Each row below is a small network's average activation on inputs in which a field has the value named, seen along a few directions.
Values that are neighbours, or in one group, have similar rows; names and order tell nothing.
In the rows, 500 means zero.
Random noise pushes rows far along 21 fixed directions. That doesn't count. These rows show it; they differ only by the noise:
[573 322 444 527 408 502 580 543 285 504 655 530 288 471 522 476 510 505
 545 608 465 426 425 557 643 410 490 887 762 227 105]
[291 584 540 509 313 608 319 482 397 502 537 432 572 588 576 695 524 453
 580 426 515 491 451 573 384 610 631 759 518 588 672]
[542 356 477 593 513 436 621 244 187 362 558 398 428 491 463 510 570 408
 625 420 482 547 324 374 708 299 608 533 549 331 464]
[566 412 416 479 637 368 478 584 473 314 347 120 473 774 492 555 560 593
 657 437 280 591 430 517 437 449 364 460 479 383 573]
[680 210 536 659 476 624 728 390 601 351 540 467 538 357 659 574 480 382
 441 422 619 508 409 402 786 634 519 813 511 336 773]
[555 457 470 447 531 520 522 504 573 633 415 630 451 368 751 493 547 495
 234 339 468 489 263 341 644 547 465 609 382 410 361]
[575 388 539 548 470 540 331 378 535 518 494 513 371 361 395 490 498 385
 665 449 515 428 488 520 686 491 597 265 529 712 398]
[498 521 639 483 657 445 355 514 416 508 696 575 537 680 488 397 587 643
 680 797 352 517 542 680 465 602 638 517 520 520 324]
[427 439 444 556 396 419 492 571 667 678 661 677 364 371 624 385 426 462
 536 598 671 396 774 549 613 531 651 465 473 765 284]
[601 444 615 615 440 546 569 498 627 453 567 474 599 469 451 406 465 589
 510 567 604 600 609 498 539 638 534 466 627 561 532]
[590 512 439 416 860 255 865 496 503 601 398 338 549 479 576 535 618 373
 246 531 590 453 419 413 494 741 339 311 283 743 578]
[408 446 478 313 356 661 472 354 460 506 518 547 420 597 593 412 517 716
 434 489 372 450 665 303 412 244 518 599 717 580 485]
[451 358 420 671 526 442 436 498 522 673 522 390 812 516 682 474 571 545
 502 493 575 522 569 374 505 520 433 272 370 626 579]
[589 650 603 526 659 587 489 417 644 590 435 528 294 476 528 235 512 478
 459 648 570 447 164 537 651 561 517 319 351 655 354]
[549 453 333 461 651 668 409 648 549 479 547 912 404 464 817 323 346 406
 502 487 524 464 331 699 558 455 714 636 455 620 226]
[643 569 744 590 585 677 355 361 552 384 413 373 564 360 380 403 527 387
 514 393 618 524 202 465 516 730 458  41 578 715 480]
[629 332 487 271 607 647 584 638 291 542 629 674 531 451 587 541 276 480
 474 575 531 216 496 575 287 604 304 368 442 437 348]
[538 583 464 444 493 721 381 611 482 475 385 530 604 682 544 473 375 610
 496 412 442 610 224 554 322 511 521 469 380 590 576]
[519 553 588 418 330 435 643 807 336 507 297 376 445 471 532 655 361 447
 470 221 455 603 566 492 465 558 438 621 506 716 574]
[712 475 308 436 537 573 661 498 457 437 386 291 521 572 502 597 369 660
 517 309 331 552 592 365 267 178 381 355 497 453 663]
[576 339 651 462 389 324 613 501 412 535 491 467 365 480 352 505 598 578
 439 440 359 563 540 204 721 441 435 380 425 505 409]
[393 524 446 460 419 214 750 503 436 530 716 445 627 755 546 493 399 755
 550 711 688 687 660 634 371 717 707 691 399 397 472]
[486 474 583 606 477 465 508 690 420 581 455 535 774 609 457 331 475 655
 486 605 506 671 508 599 554 644 432 626 594 344 422]


Values of BONU:
sav: [466 885 566 618 530 689 327 259 433 440 353 353 432 362 351 493 487 334
 595 333 537 475 300 566 417 326 552 398 605 378 622]
nedes: [548 703 504 613 627 497 655 573 470 481 632 374 542 609 492 356 470 560
 507 662 608 547 424 585 327 458 459 446 439 374 427]
rizu: [430 438 558 470 404 398 390 751 361 539 537 445 452 605 120 600 535 488
 659 598 272 479 828 564 471 384 401 561 552 596 534]
seb: [390 678 163 621 633 285 674 422 527 434 552 426 360 462 244 546 547 201
 537 528 688 464 515 527 360 289 539 239 378 641 475]
zes: [648 287 632 438 215 635 282 712 346 668 234 604 698 374 661 636 293 638
 597 225 360 576 335 509 684 417 295 495 358 257 552]
vatat: [227 722 692 450 486 638 138 435 609 668 432 356 508 602 295 399 633 524
 396 428 327 339 433 382 424 727 395 464 373 494 627]
defo: [565 354 568 355 463 516 549 564 599 566 621 448 337 475 592 500 505 628
 361 399 351 351 755 236 446 536 414 448 491 648 403]
bugen: [599 443 339 590 534 322 591 671 769 445 697 471 429 508 343 556 535 491
 359 471 534 624 701 424 430 646 593 508 477 612 353]
gizu: [589 501 630 671 506 540 629 599 649 314 582 594 422 453 409 336 488 386
 467 440 496 608 692 350 646 452 613 467 481 659 618]
gogo: [600 418 403 480 521 638 431 634 560 549 248 508 587 432 515 416 490 512
 353 402 462 536 383 511 575 429 258 555 635 419 419]
peko: [546 604 478 747 392 683 534 696 642 488 731 532 545 476 502 390 392 590
 432 407 517 618 603 456 360 493 589 678 523 413 451]
zof: [301 523 441 416 369 364 588 572 506 565 476 397 634 869 253 469 485 726
 518 812 613 522 596 396 255 433 280 193 256 651 794]
A value of BONU combines one of 6 hidden first parts with one of 2 second parts; all combinations occur once.
bugen and vatat share the first part; bugen and rizu share the second. Which value has the first part of rizu and the second part of vatat?
Answer: seb
zes and nedes share the first part; zes and peko share the second. Which value has the first part of peko and the second part of nedes?
Answer: gogo

Values of GARIL:
nos: [369 413 463 344 401 543 417 341 657 335 476 553 557 545 587 498 518 504
 413 406 703 573 377 457 452 665 595 388 536 647 528]
zef: [458 577 525 284 416 402 667 349 386 480 328 440 307 474 564 439 364 523
 540 402 621 575 516 544 602 396 622 485 558 713 475]
rek: [564 443 345 508 626 501 521 569 568 452 508 631 458 389 500 490 484 367
 440 490 521 428 563 536 472 430 460 459 587 504 398]
gib: [575 437 528 445 610 570 634 599 611 345 600 564 414 731 555 489 465 523
 501 811 585 457 205 583 428 682 463 500 231 575 591]
pavos: [673 455 509 468 298 423 648 311 523 632 385 519 420 330 299 586 358 559
 555 456 599 537 555 493 712 414 539 342 446 422 547]
zut: [500 640 455 362 484 564 433 220 236 290 549 597 447 382 456 801 496 368
 472 131 444 519 178 364 287 390 690 352 456 347 482]
reri: [519 694 452 459 515 398 445 508 592 501 437 796 563 454 444 536 490 592
 469 570 469 665 492 583 417 361 626 398 469 438 454]
fesu: [370 347 494 308 351 443 457 555 677 549 647 845 541 546 436 642 422 576
 511 740 534 341 849 511 443 508 489 438 238 469 729]
dok: [645 560 627 442 501 393 587 375 419 360 366 272 394 327 585 788 638 395
 509 309 462 635 425 407 498 509 575 388 663 895 600]
ziruf: [385 449 441 517 551 257 541 327 231 517 555 656 597 565 472 655 559 334
 632 563 621 589 264 653 702 636 764 561 231 434 534]
kes: [518 594 613 630 471 369 450 797 354 435 405 467 502 441 425 538 572 401
 617 484 367 630 618 529 511 316 408 423 630 576 418]
GARIL is arranged as a line.
Going along GARIL from pavos by way of its neighbour ziruf, in what order are nos, zef, zut, kes met?
Answer: zut, kes, zef, nos
Name the neighbours of reri, in listed order.
Answer: rek, dok

Values of FIS:
fusa: [387 871 532 604 426 463 610 549 357 619 429 529 265 469 425 275 515 443
 362 341 467 535 359 310 545 213 538 443 389 481 311]
kan: [232 507 500 492 333 477 530 540 471 421 547 448 397 586 560 543 577 397
 432 552 590 384 408 375 434 495 386 575 488 481 543]
rogiv: [613 320 647 478 321 646 426 529 391 367 408 464 373 461 359 634 374 417
 820 451 411 393 634 528 653 306 451 412 531 623 755]
zepep: [379 556 534 445 609 356 631 315 306 555 431 466 573 651 508 356 571 565
 493 507 437 651 509 376 651 383 691 525 362 655 640]
velid: [574 615 545 679 324 563 511 645 751 489 531 421 358 439 750 452 351 590
 653 567 594 598 538 685 568 418 585 717 486 406 510]
zezin: [387 628 625 443 428 551 619 654 506 445 457 585 495 554 329 362 435 525
 461 601 490 417 780 504 401 390 318 492 597 410 648]
fov: [479 438 477 654 706 448 404 352 677 611 331 376 776 446 800 308 521 556
 547 583 654 515 426 646 700 646 409 513 486 232 622]
dinap: [502 671 468 520 412 354 496 637 677 572 383 551 408 318 830 703 585 468
 395 495 535 543 348 507 479 406 432 585 442 481 435]
ganiv: [532 305 511 606 644 526 380 390 607 545 516 482 610 515 489 503 738 430
 417 451 411 542 327 350 721 703 548 538 369 675 637]
pogi: [429 429 539 444 584 544 384 394 316 612 469 505 733 466 631 490 658 532
 430 528 371 447 525 374 467 378 371 422 613 503 479]
duv: [535 454 579 538 636 537 462 626 536 474 486 612 517 518 557 337 523 505
 530 688 423 412 460 568 540 487 361 413 508 440 407]
lam: [632 604 560 590 531 564 561 550 444 553 495 212 329 478 583 384 450 541
 512 332 367 520 550 393 520 394 516 573 572 635 461]
kuf: [554 498 368 312 598 280 439 616 387 535 398 442 538 636 562 684 512 680
 597 613 351 538 542 599 273 324 375 315 458 421 385]
fub: [403 804 576 486 358 604 229 321 591 650 511 427 374 445 499 666 584 592
 403 336 378 408 277 323 328 478 512 388 329 296 431]
tazur: [151 542 369 554 529 370 294 601 434 513 586 487 535 823 499 312 476 539
 747 609 481 484 628 626 435 445 606 495 290 445 528]
mopa: [460 569 582 509 626 469 516 348 475 506 511 518 426 461 351 400 629 367
 440 613 517 435 488 447 590 511 518 386 541 655 488]
vumiv: [374 392 501 328 670 624 304 365 584 461 481 630 477 526 763 390 586 454
 530 593 455 270 555 504 498 377 432 322 495 652 539]
butu: [581 250 531 305 290 310 569 524 582 337 301 707 647 463 582 742 504 595
 407 440 582 767 470 498 641 666 507 521 596 451 546]
sot: [463 598 396 493 455 592 526 366 600 470 430 376 476 556 293 523 437 482
 541 490 585 540 535 655 463 556 601 665 605 577 653]
FIS is arranged as a ring.
Fewest steps between velid and butu?
Answer: 5
Name the neighbours of zezin, in listed order.
Answer: rogiv, vumiv
Name the neighbours of ganiv, in listed order.
Answer: dinap, tazur
Name the neighbours of zepep, in listed order.
Answer: pogi, mopa
Name the neighbours of duv, in listed order.
Answer: kan, fub

Values of TATAD:
vuret: [572 697 351 762 397 325 587 442 491 762 601 227 597 420 690 383 426 698
 570 382 700 822 581 503 438 355 748 354 499 702 217]
noled: [476 372 260 367 567 519 368 574 587 350 337 692 625 600 379 359 306 508
 435 171 498 616 505 472 429 492 556 281 436 438 477]
liko: [436 167 439 430 516 485 286 353 277 377 347 351 418 770 686 330 574 597
 711 347 297 576 318 419 818 363 616 606 586 505 400]
kofe: [405 463 449 721 609 534 664 533 417 807 376 586 843 437 428 440 725 359
 320 832 614 348 447 492 666 418 117 527 470 399 699]
vepu: [388 359 555 345 475 432 430 457 496 802 599 497 488 449 582 633 558 495
 437 599 541 239 630 475 525 851 464 543 426 744 427]
sarot: [846 380 518 642 393 529 530 625 329 638 824 611 734 471  97 719 546 657
 444 448 263 667 619 207 347 363 542 223 341 536 411]
rep: [406 486 477 242 276 535 397 359 411 466 422 922 506 596 459 607 442 657
 576 628 532 701 323 572 534 293 754 507 447 700 595]
gif: [320 507 393 458 389 565 412 349 541 487 431 963 478 423 370 618 756 324
 374 751 517 458 316 487 609 271 510 570 591 598 556]
taded: [341 422 501 649 617 313 395 717 574 225 594 545 602 506 825 351 498 399
 694 736 666 457 661 647 411 419 382 257 600 331 339]
TATAD is arranged as 3 separate groups.
Which other values are in the same group as liko? Give them in the order they are listed.
Answer: vepu, gif
Which other values are in the same group as kofe? Give them in the order they are listed.
Answer: vuret, sarot
